A small network was shown many inputs. Here are its activations along a few directions, one row for each input.
In each table, some parts of the input vary, and every possible input appears once, in random order.
A made-up example of a description, with smaller parts first: one of 2 separate values, together with either a single point or one of 11 places around a ring or (one of 5 places around a ring, together with one of 6 places along a line).
Shared parts are said once, and a part with two or three values counts as separate values.

Other details of the inputs shift rows strongly along two fixed directions, in all tables alike. That doesn't count.

A family of inputs:
r1: [-286, -159, 139, 365, -76, -49, -60, 283, -238, -118, 198]
r2: [30, 351, -461, -351, -230, 302, 520, -368, 235, -199, -92]
r3: [8, 331, -433, -285, 275, 139, 144, -393, 121, -113, -9]
r4: [-114, 410, -750, -99, -290, 124, 127, -713, 76, -257, 57]
r5: [203, -268, 51, -76, -275, 64, -67, 28, -71, 6, 113]
r6: [-261, 426, -561, -232, 139, 116, -20, -660, -76, -257, 112]
r7: [-782, -228, 87, 322, -258, -278, -386, -281, -239, -606, 77]
r8: [274, -220, 628, 73, 221, -351, -214, 325, 69, 506, -334]
r9: [662, -103, 313, -250, 533, 58, 321, 504, 244, 618, -414]
r10: [-317, 318, -426, -208, 94, 29, -54, -745, 296, -368, 83]
r11: [-22, -384, 183, 121, -443, -54, -181, 106, -284, -168, 177]
r12: [3, -192, 225, 256, 91, -24, -19, 431, -100, 193, 62]
r13: [67, -126, 357, 249, 138, -273, -139, 145, -76, 166, -96]
r14: [-745, -221, 39, 301, -226, -265, -447, -328, -228, -528, 64]
r15: [155, 64, -88, 121, -250, -170, -59, -90, -160, 251, -162]
r16: [540, -87, 418, -363, 459, 21, 487, 652, 252, 459, -395]
r17: [-227, -111, 247, -124, 48, -162, 57, 47, 177, -146, -137]
r18: [-93, -111, 83, 7, 142, -25, 83, 162, -122, -120, -127]
r19: [181, -105, 390, 9, 242, -8, 260, 242, 201, 126, -185]
r20: [-255, -418, 518, 582, -228, -254, -548, 726, -510, -103, 56]
r21: [552, 117, -119, -676, -43, 371, 546, -67, 448, 108, 74]
r22: [205, 253, -458, -251, -110, 301, 402, -338, 285, 4, -179]
r23: [-753, -381, 332, 722, -416, -372, -435, 396, -726, -392, 334]
r24: [298, 332, -274, -236, 349, 236, 312, -31, 357, 301, 122]
r25: [-358, -540, 651, 656, -147, -441, -442, 387, -501, -86, -79]
r26: [-264, -218, 109, 180, 34, -135, -177, 135, -333, -148, -93]
r27: [116, -90, -96, 172, -262, -43, 34, -5, -102, 150, -184]
r28: [-55, -50, 90, -68, 161, -64, -43, -158, 250, 15, -140]
r29: [145, 461, -372, -290, 188, 281, -46, -206, 194, 112, 148]
r30: [-181, -31, 267, 301, -13, -282, -298, -107, -271, 53, 3]
r31: [-284, 476, -588, -95, 53, 205, 11, -559, 12, -137, 378]
r32: [-345, -167, 344, 218, -83, -224, -16, 115, -200, -253, 10]
r33: [-287, 419, -633, -187, 0, 402, -52, -425, 150, -472, 291]
r34: [331, -255, 432, 230, 227, -63, 38, 683, -11, 583, -64]
r35: [-38, -56, 152, 139, 128, -57, -12, -51, 30, 32, -55]
r36: [-350, 478, -569, -275, -66, 357, 94, -352, 139, -582, 329]
r37: [552, -83, 190, -100, -43, 97, 442, 382, 211, 407, -419]
r38: [151, 427, -426, -266, 210, 293, 9, -172, 272, 0, 161]
r39: [307, -158, -79, -145, -205, 98, -15, -76, 28, 109, 143]
r40: [-337, -225, -181, 288, -602, -250, -553, -321, -516, -393, 414]
r41: [616, 223, -241, -529, 13, 192, 206, -260, 304, 346, 97]
r42: [963, -101, 512, -205, 522, 156, 191, 958, 410, 902, -336]
Description of these inputs: one of 6 places along a line, together with either one of 2 separate values or one of 5 places along a line.
Changing only the place on the line of 6 turns r31 into r34. The same change can be made to r30. Which row results? -> r35
Which other rows agree with r38 in the place on the line of 6? List them by row number. -> r3, r4, r10, r13, r24, r40
Which other rows does r39 become when the choice among 2 separate values takes its other values? List them by row number. -> r27
Start at r20 and move only the place on the line of 5, one step at a time. The first step leads to r1. Which rows follow, in order? -> r18, r19, r7

A family of inputs:
r43: [-558, 258, -721, -65, -393, 234, 10, -673, -158, -726, 235]
r44: [-57, -502, 538, 520, -294, -288, -157, 558, -367, 120, -58]
r45: [357, 149, -55, -314, 289, 203, 121, 42, 277, 222, 85]
r46: [33, 157, 134, -187, 489, 57, 398, -23, 454, 81, -212]
r47: [-23, -287, 428, 415, -89, -181, -140, 598, -282, 174, 40]
r48: [-922, -167, -77, 734, -415, -318, -656, -188, -768, -530, 425]
r49: [52, -446, 485, 384, -345, -331, -79, 315, -296, 184, -152]
r50: [-576, 385, -738, -61, -240, 266, -55, -565, -173, -682, 332]
r51: [449, 201, -98, -268, 248, 81, -20, -135, 293, 371, -3]
r52: [412, 273, -195, -209, 261, 79, 42, -91, 202, 391, -177]
r53: [-238, -351, 602, 318, 181, -378, -210, 492, -231, 20, -356]
r54: [-563, 309, -646, -123, -270, 278, -141, -649, -77, -724, 529]
r55: [315, 225, -165, -253, 307, 193, 195, 99, 178, 237, -96]
r56: [36, -517, 483, 368, -413, -394, -252, 429, -480, 132, -277]
r57: [379, -9, -26, -370, 19, 236, 294, 61, 344, 101, -2]
r58: [354, 271, -128, -122, 275, 72, 114, -129, 282, 452, -53]
r59: [104, 79, 184, -357, 466, 85, 240, -39, 475, 17, -162]
r60: [446, -30, -6, -410, -76, 105, 295, -103, 325, 161, -98]
What do these inputs look like to the network? -> one of 3 separate values, together with either a single point or one of 5 places along a line
Changing only the choice among 3 separate values turns r52 into r51. The same change can be made to r43. Which row results? -> r57
Which other rows agree with r49 in the choice among 3 separate values? List them by row number. -> r44, r46, r47, r48, r58
